Small tables with named rows and columns. After each table, cells are looked up by row and column.

Niv
         Bukofog  Ladola  Lofinut
Kemibor      124     135      131
Zom          137     100      132
Gorilo       107     141      130
Pezu          37     128      223
Benod         95      32       62
Dolotif      201      84      135
Gibedes      147      12      154

What is the Lofinut of Pezu in Niv?
223
What is the Bukofog of Kemibor in Niv?
124
What is the Lofinut of Kemibor in Niv?
131
What is the Ladola of Gibedes in Niv?
12
What is the Ladola of Kemibor in Niv?
135
What is the Lofinut of Zom in Niv?
132
What is the Lofinut of Gibedes in Niv?
154
Which row has the largest Lofinut? Pezu

Foz
fields: Simobog, Rupepur, Rar, Beg
Kol: [31495, 28793, 61612, 61965]
Raran: [54131, 55442, 36805, 34933]
Forez: [30607, 28238, 62892, 63151]
Gev: [58195, 61729, 30192, 28521]
Div: [61289, 66798, 26386, 24312]
Futi: [50009, 50611, 41051, 39614]
Bomo: [55934, 59967, 30076, 32788]
Mizibef: [16943, 9596, 81146, 79206]

Div, Simobog -> 61289
Mizibef, Rar -> 81146
Gev, Rupepur -> 61729
Mizibef, Beg -> 79206
Raran, Beg -> 34933
Mizibef, Rupepur -> 9596
Raran, Rupepur -> 55442
Futi, Rupepur -> 50611
Forez, Simobog -> 30607
Forez, Rar -> 62892
Kol, Rar -> 61612
Bomo, Rar -> 30076
Kol, Beg -> 61965

Gim:
,Papub,Paseg,Dez
Leg,127,90,60
Fif,88,197,1
Ref,104,121,47

Fif, Papub -> 88
Leg, Dez -> 60
Ref, Papub -> 104
Ref, Paseg -> 121
Fif, Paseg -> 197
Fif, Dez -> 1
Leg, Papub -> 127
Leg, Paseg -> 90
Ref, Dez -> 47
Row with the largest Paseg: Fif

Rapul:
         Merad  Desizab  Tof  Nav  Gobad
Safupen     67       62   67   50     54
Dar         54       78   24   43     42
Siz         26       71   34   53     71
Lonus       44       66   59   88     60
Fusa        31       38   78   77     59
Tidon       87       40   43   21     60
Sobag       27       53   80   55     66
Kefe        32       65   60   32     72
Memu        67       63   71   76     55
Tisos       64       72   86   70     56
Gasefod     19       67   42   32     87
Nakapo      81       29   30   49     49
Futu        30       20   16   85     54
Tonu        66       24   24   80     42

Merad of Lonus = 44
Desizab of Tisos = 72
Merad of Fusa = 31
Desizab of Tidon = 40
Desizab of Gasefod = 67
Tof of Tidon = 43
Merad of Sobag = 27
Tof of Fusa = 78
Gobad of Tidon = 60
Gobad of Nakapo = 49
Desizab of Fusa = 38
Tof of Nakapo = 30
Tof of Lonus = 59
Merad of Memu = 67
Desizab of Kefe = 65
Gobad of Safupen = 54
Desizab of Lonus = 66
Desizab of Dar = 78

Table Dil
|  | Rim | Ladog | Nofine | Nus | Papo |
|---|---|---|---|---|---|
| Div | 3.0 | 44.9 | -81.5 | 48.2 | 28.6 |
| Rom | 79.7 | -43.4 | 16.3 | 42.4 | -15.5 |
| Tasiv | 79.6 | -44.1 | 16.1 | 40.8 | -15.8 |
| Dol | -48.9 | 59.3 | -34.8 | 45.1 | 43.6 |
| Nef | 2.7 | 44.7 | -82.1 | 48.0 | 29.5 |
| Rogegi | -48.2 | 58.7 | -35.0 | 45.2 | 43.8 |
| Vud | 79.8 | -17.8 | -51.1 | 47.4 | -4.8 |
| Kibe | 78.3 | -17.9 | -52.2 | 46.6 | -6.7 |
| Tosu | -49.5 | 58.8 | -34.9 | 43.8 | 42.5 |
| Kozaso | -49.2 | 58.2 | -34.3 | 44.7 | 43.7 |
| Fufil | 2.1 | 43.2 | -81.2 | 49.3 | 28.5 |

Kibe, Papo => -6.7
Nef, Ladog => 44.7
Tosu, Papo => 42.5
Div, Nus => 48.2
Fufil, Nofine => -81.2
Div, Nofine => -81.5
Rogegi, Nus => 45.2
Kozaso, Nofine => -34.3
Rogegi, Rim => -48.2
Div, Rim => 3.0
Dol, Ladog => 59.3
Div, Ladog => 44.9
Vud, Nus => 47.4
Fufil, Ladog => 43.2
Rogegi, Ladog => 58.7
Tosu, Ladog => 58.8
Tasiv, Papo => -15.8
Dol, Papo => 43.6
Which row has the largest Nofine? Rom

